Each row below holds a small network's activations on one input, seen along a few directions.
Each table varies a few parts of the input and shows all the possible inputs, shuffled.
A made-up example of a description, with smaller parts first: one of 5 places around a ring, together with either a single point or one of 11 places along a line or (one of 2 separate values, together with one of 6 places along a line).
Shared parts are said once, and a part with two or three values counts as separate values.

Other details of the inputs shift rows strongly along two fixed directions, in all tables alike. That doesn't count.

Table:
r1: [-14  -3  -8   7   3   6  -4   2  15   8   5  -6  -9   6  -9  33  -1]
r2: [ 19   9  34 -12 -12 -13  17  -8 -18  -6   1  21   3 -28  25 -57   9]
r3: [ 19  22  -5  -1  -8  -9  58 -30  10  25  -8 -15  31  -6  26 -11  28]
r4: [ -4  10  33 -28  12   4 -39  29 -19 -38 -16   8 -17   5  -5 -23 -17]
r5: [ 18   3  36  -5  -5 -25  29  -1  -7  -2  -2  14  -2 -14  36 -55   8]
r6: [-19  -9 -17  -5  12  28 -61  30 -10 -29 -17  -4 -19  25 -28  48 -31]
r7: [  3 -28 -53  49 -22  -1  43 -42  23  57  32  -3  21 -12  -2  36  14]
r8: [ 21  13  29 -15  -6 -18  29   0 -10  -9  -8  12   5 -12  39 -50  13]
r9: [ 11 -32 -51  40 -14  -4  25 -20   3  28  15  -1  16   4   5  17   0]
r10: [ 19 -21 -45  31 -18 -11  38 -36   6  36  27   1  29 -13   0 -12  15]
r11: [  1   1  -7  -9   3   4 -18   3  -6 -10   2   1   4   0 -16  -8  -4]
r12: [ 11  25  41 -25  -7 -11  18 -11  -5  -1   9  15   8 -33  12 -53  22]
r13: [-29  13  38 -30  26  11 -64  39  -2 -38 -10  -3 -32  14 -36   8 -22]
r14: [-10  12  52 -22  23 -25 -11  25   5 -19   0  -1 -22   5  -3 -41   1]
r15: [ 25  20  27 -22 -15  -7  21  -8 -19 -13  -6  19  13 -25  31 -53  16]
r16: [ -5 -36 -47  43 -15  15  -2 -16   2  28  10   2   0   2  -8  50 -18]
r17: [ -6  17  28 -36  21  -3 -34  31  -6 -38 -15  -3 -13  14  -9 -22  -7]
r18: [-30  -7   2   2   6  30 -55  21  -1 -14  -8   2 -29   9 -29  57 -29]
r19: [ -6  21  29 -24   1   7 -12   5  -1 -12  -1   7  -4 -13  -4 -11   7]
r20: [ 17  11  25 -19  -1 -20  12  -5 -11  -9   9  11  10 -19   7 -67  15]
r21: [ 22   8  24 -13   0 -26  28   3 -10 -10  -4   7   8  -5  33 -60  14]
r22: [ 13 -12 -41  28 -13 -13  47 -34  15  38  27  -6  30  -8   2   1  25]
r23: [-22 -26 -18  32   0  12 -16   4  13  17   4  -4 -21  12 -15  59 -20]
r24: [ 14  20  -8  -5   3 -11  42 -18   9  13  -9 -21  28   6  13 -11  24]
r25: [-25  -9   7   4  17   3 -36  18   9  -5   5  -8 -22  14 -33  23 -18]
r26: [  4  -4  -7  -1   8 -13   5   4   5  -1   3  -6   3  10   0 -14   4]
r27: [  5   2 -13   8 -15   9  16 -16   1  12   5   7  11 -12   9  15  10]
r28: [  3  11  40 -10  -7  -5   5  -3 -10  -3   4  17  -7 -26  11 -34   5]
r29: [  7  -1   1  -2 -11   8  -5  -5 -14  -4  -3  13   1 -13   7  -6  -5]
r30: [-35   2  17 -16  32   9 -58  43  11 -30 -13 -15 -36  33 -34  37 -24]
r31: [ 17   3  -3   5 -14 -13  34 -29  -2  21  27   9  25 -29   2 -40  25]
r32: [ 11  28  37 -27  -3 -13  24  -7   0  -4   4   9   9 -22  19 -47  26]
r33: [ -3  27  53 -33   3   3 -17  17 -12 -28 -12  14 -14 -14   8 -27   1]
r34: [ -4 -22 -16  17   1   2 -15   6  -4   1   2   1  -9   9  -8  12 -17]
r35: [ 25  -7 -13  17 -20 -14  49 -25  -3  22   7   9  21 -15  36 -24  17]
r36: [  9   1 -29  12  -5  12  21 -10   1   9 -25 -17  13  19  17  35  -5]
r37: [-12  10  -5 -16  27   7 -26  26   6 -23 -33 -30  -9  41 -13  28 -17]
r38: [  1 -23 -65  27 -10  21  -6 -10  -2  12   3  -6  15  13 -12  51  -8]
r39: [  6  15  47 -13  -2 -22  23  -8   3   6  11  11  -3 -25  14 -54  16]
r40: [-20  14  52 -25  19   1 -33  37  -1 -32 -21   2 -35  12   3   2 -15]
r41: [ 10 -14 -71  33 -20   9  34 -41  12  41  27  -6  39  -8 -12  35  22]
r42: [ 10  -5  -9   0   1  -6   6   5  -6  -7  -5   0   4   9  13 -10   1]
r43: [ -2  -6 -42  11   8  16  -5   5   1  -1 -27 -26   8  36  -2  52 -16]
r44: [-26  -3 -19  -2  12  25 -48  16   5 -13   1  -8 -13  16 -42  53 -16]
r45: [-13 -15  -4   5  16  -7 -23  18   8  -7   0  -9 -16  21 -16  10 -15]
r46: [ 14   5   5   5 -20  -8  36 -33   1  26  24  13  19 -36   9 -33  24]
r47: [ 20 -22 -72  40 -33  16  38 -41   0  38  14   4  35 -11  12  38  12]
r48: [ -9  11  61 -18   9 -11 -13  19  -5 -17  -7  12 -27 -10   8 -32  -8]
r49: [  5 -22 -31  21 -11   8  -7 -10  -9   9   9   5   6  -3  -9  11  -9]
r50: [-12   2  10 -18  22  -3 -32  29   2 -25 -11 -10 -17  24 -13   0 -13]
r51: [-21  -3   9   1  11   2 -17  13  15   2   0  -7 -20  10 -13  28  -8]
r52: [-33 -25 -25  27   7  24 -37  17  14   5  -5 -10 -28  25 -24  86 -30]
r53: [  0 -17 -65  20  -9  22 -11 -16   2  14  12  -7  20   7 -26  46  -3]
r54: [ -1  35  52 -32  16  -5   6  19  -3 -24 -37 -12 -11  12  22 -16   0]
Each input here is: one of 6 places around a ring, together with either a single point or one of 8 places around a ring.
Question: Changing only the place on the ring of 6 turns r45 into r23. The same change can be made to r26. Which row results?
Answer: r52
Question: Changing only the place on the ring of 6 turns r38 into r32. The same change can be made to r9. Which row results?
Answer: r7
Question: Start at r14 and move only the place on the ring of 8, one step at a time. The first step leads to r22. Which rows follow, in order?
Answer: r30, r41, r44, r13, r31, r25
Question: Which other rows agree with r8 in the place on the ring of 6? List them by row number.
Answer: r2, r5, r15, r16, r29, r35, r36, r47
Question: Which other rows does r43 become when the place on the ring of 6 takes its other values? List them by row number.
Answer: r3, r24, r36, r37, r54

Table:
r55: [ -6  -4 -24   2   8  13 -17  11   0  -9 -17 -13  -1  24  -6  37 -13]
r56: [ -7  18  77 -40  16 -13 -34  36 -16 -42 -11  18 -32  -9   7 -58 -10]
r57: [ 32   3 -39  14 -20  -8  59 -38   0  27   5  -5  43 -10  26 -13  29]
r58: [-19 -15  -4  13   0  10 -24   4   7   6  13   4 -17  -2 -22  28 -11]
r59: [-16  -8  11   4   2   5 -22   8   6   0  10   6 -18  -4 -15  14 -10]
r60: [-12  19  39 -26  26  -6 -21  32   1 -30 -29 -14 -22  24   2  -5 -11]
r61: [  0   1  14  -5  -5   1 -10  -1  -7  -5  11  14  -3 -17  -6 -18   1]
r62: [-22 -31 -44  30  -5  27 -40   2   2  10  13   2 -11   8 -35  68 -25]
r63: [ 18   1  11   5 -19 -18  39 -27   1  22  27  18  16 -35  16 -46  25]
r64: [ 14 -28 -57  46 -32   3  41 -49   9  53  40   9  32 -27  -3  16  18]
r65: [-22 -20 -50  24  11  23 -25   8  14  10 -11 -27  -8  37 -27  84 -23]
r66: [ -2  35  71 -49  29 -17 -14  38  -8 -44 -32  -8 -22  16  15 -51  -4]
r67: [-10 -21 -52  24   3  21 -17   3   6   6 -13 -18  -2  30 -15  68 -21]
r68: [ -7  16  27 -20  19  -5 -10  23   2 -21 -23 -13 -14  20   6  -3  -5]
r69: [ 16  -9 -17  17 -23  -6  29 -31  -2  25  27  16  22 -29   6 -20  18]
r70: [ 37  18 -10  -5 -17 -17  65 -33  -6  15  -1   0  41 -17  38 -48  34]
r71: [-13   9  12 -18  21   5 -29  29   2 -26 -25 -13 -17  28  -7  18 -17]
r72: [ 22  14  32 -15 -14 -19  29 -16 -12   2  18  22  14 -37  21 -70  25]
Question: Describe the family of inputs behind these rows.
Answer: one of 2 separate values, together with one of 9 places along a line
Question: Changing only the choice among 2 separate values turns r72 into r57. The same change can be made to r69. Which row results?
Answer: r71
Question: Which other rows does r62 become when the choice among 2 separate values takes its other values? List them by row number.
Answer: r55
Question: Which other rows does r61 become when the choice among 2 separate values takes its other values? List them by row number.
Answer: r70

Table:
r73: [ 16 -16 -50  29 -11   0  37 -18   4  21  -9 -11  21  15  25  29   5]
r74: [-18 -23  -9  44   1 -24  36 -22  42  52  37 -12  -9  -3 -13  23  16]
r75: [  6  36  50 -51  17 -15 -20  18 -11 -35  -2   3   4  -9 -11 -69  16]
r76: [-11 -17 -49  23  -1  23 -15  -6   6  12  -7 -16   1  20 -20  62 -18]
r77: [-26   6  -8  -6  19  17 -35  19  19  -8 -15 -23 -15  29 -28  57 -12]
r78: [  3  -7  -7  14 -22  -6  30 -35  15  37  47  18  15 -41  -5 -16  28]
r79: [ 11  36  37 -38   8 -18  23  -1   4 -13  -4  -2  12 -11  16 -53  28]
r80: [ 14 -15 -27  11  -6  -7  17  -4  -1   5  -5   0   8   8  22  -1   0]
r81: [ 15  20 -11 -14   0  -8  31 -15   5   7   5  -9  29  -3   6 -18  27]
r82: [-30   9  46 -17   4   8 -38  16  10  -8  19  20 -30 -22 -23   8  -3]
r83: [  1  20  55 -35  22 -15 -13  42  -7 -46 -40  -3 -26  25  31 -32 -12]
r84: [-39 -16  36   0  12  17 -70  30   3 -13   2  10 -50   0 -35  30 -41]
r85: [-27  16   7 -17  29  13 -30  30  13 -20 -25 -27 -18  36 -19  49 -12]
r86: [-26 -14 -34  21 -12  32 -28 -11  12  17  26   9  -4 -13 -38  68  -4]
r87: [  4   0  -9   6  -2   2  12 -10   3   9 -10  -9   5   4   5   8  -2]
r88: [-27  19  12 -18  28  10 -25  27  19 -17 -24 -24 -19  33 -17  47 -10]
r89: [-15 -19 -13  12   5  13 -42   9  -4  -1   4  -3 -14   8 -35  23 -24]
r90: [ 22   1 -25  15 -15  -7  48 -33   2  27  -2  -5  32  -9  22  -7  17]
r91: [-20  -8 -44  16   6  18 -10  -5  23  16   4 -21   2  20 -29  69  -4]
r92: [ -7 -32 -27  16   3   8 -37  15  -9  -4   8   3 -14  13 -19  19 -25]
r93: [-29 -31 -20  36 -16  32 -38  -6   6  22  20  15 -22 -13 -32  71 -26]
r94: [ -6  29  58 -46  26  -1 -35  39 -12 -47 -38 -11 -24  20   2 -32 -18]
r95: [ 15 -24 -52  28 -14  -1  24 -20   6  21   2  -3  18   7  13  18   0]
r96: [ -5  -5 -11 -10  15   8 -31  29  -6 -28 -23  -9 -14  32  -1  21 -23]
r97: [ -1 -26 -60  30   0  15  -1   4   2  10 -16 -19   3  35   5  67 -19]
r98: [-15   2 -22   2  11   8  -9   0  20  10   3 -18   2  17 -24  41  -2]
r99: [  7   2 -10   7  -4   0  15 -11   3  10  -7  -9   6   4   4   4  -1]
r100: [ 31 -10 -31  18 -34   4  31 -30 -22  13  19  26  31 -29  20 -22  16]
r101: [ 34   8  13 -21  -6 -21  17  -3 -28 -22   1  18  23 -17  25 -85  16]
r102: [-31   2  14 -17  24   9 -59  28   7 -22   5  -8 -26  12 -49  17 -15]
r103: [ 16 -29 -21  23 -18 -12  15 -17  -6  19  27  19  11 -19  10 -28   4]
r104: [  9  -4 -16  13 -17 -11  31 -34  12  33  44   9  24 -31 -11 -24  30]
r105: [ -7 -12 -13  -6   7  17 -50  25 -21 -31 -10   7 -11  14 -17  14 -25]
r106: [ 25   7 -23  14 -14  -7  56 -31   2  27  -8 -11  32  -3  29  -3  19]
r107: [ 30   1 -33  13 -27   6  36 -40 -21  19  15  10  42 -27   6 -24  19]
r108: [  4   0   7 -13  11  -8  -6  20  -6 -21 -20  -2  -8  17  18 -10  -9]
r109: [ -1  45  60 -47  24 -19   8  24   9 -29 -26 -14  -7  12  19 -38  17]
r110: [  3   0   6 -14  10  -5 -14  23  -8 -26 -17  -1 -12  17  12 -11 -10]
r111: [ 26 -16 -24  23 -37  -1  37 -36 -14  26  28  31  25 -40  24 -22  17]
r112: [  2  25   6 -15   9  -2  20   1   8  -1 -14 -21  10  12   9   5  20]
r113: [ 12  36  60 -36  15 -18  20  14 -12 -25 -34  -9  -4   5  33 -53   6]
r114: [ 18  35  28 -36  -4 -10  17  -9 -12 -17   9  12  24 -27   6 -64  35]
r115: [ -7 -35 -13  59  -8 -25  48 -30  27  61  30  -7  -3  -6   1  16   2]
r116: [ -8  15  30 -20  -2  22 -40  16 -21 -29 -11  15 -15 -10 -13  -1 -14]
r117: [-11  13  75 -31  18 -13 -40  30 -15 -33  -7  12 -34 -10 -11 -57 -17]
r118: [  8   5 -10   8  -1   4  23  -7  -5   7 -21 -17  10  14  16  15  -2]
r119: [-23 -21  24   6  -1  11 -52  27  -6 -16   6  26 -43  -7 -11  20 -29]
r120: [ 16  36  37 -33 -13  -6  24 -15 -12 -11  15  23  22 -40  13 -61  36]
r121: [  3 -27  19  34  -1 -41  44  -4  15  29  24   8 -13  -4  27 -30   5]
r122: [ -9 -24 -57  24  -2  29 -36  -6  -9   4   2 -10   9  13 -42  50 -23]
r123: [ 29  -5 -33  17 -14  -9  52 -20  -5  18  -8  -7  29   6  39  -4  14]
r124: [ 14 -28 -12  26 -27  -9  22 -23  -2  26  33  27   6 -31  15 -24   7]
r125: [ 10  26  71 -31 -10 -10   1   0 -20 -18   1  32  -8 -43  19 -70   9]
r126: [ -6  16  22 -15  14   2  -3  15   0 -16 -31 -13 -10  18  11   8 -10]
Question: Changing only one part turns r78 into r124. The same change can be made to r120. Which row results?
Answer: r100
Question: Describe the family of inputs behind these rows.
Answer: one of 3 separate values, together with either a single point or one of 8 places around a ring or one of 9 places along a line
Question: Which other rows does r104 become when the choice among 3 separate values takes its other values? List them by row number.
Answer: r103, r117
Question: Which other rows does r81 become when the place on the line of 9 takes its other values? List them by row number.
Answer: r77, r79, r85, r88, r91, r98, r109, r112
Question: Which other rows does r118 become when the place on the line of 9 takes its other values? List them by row number.
Answer: r76, r87, r90, r94, r99, r106, r113, r126
Question: Which other rows does r89 become when the place on the ring of 8 takes its other values? List them by row number.
Answer: r84, r93, r107, r116, r117, r122, r125
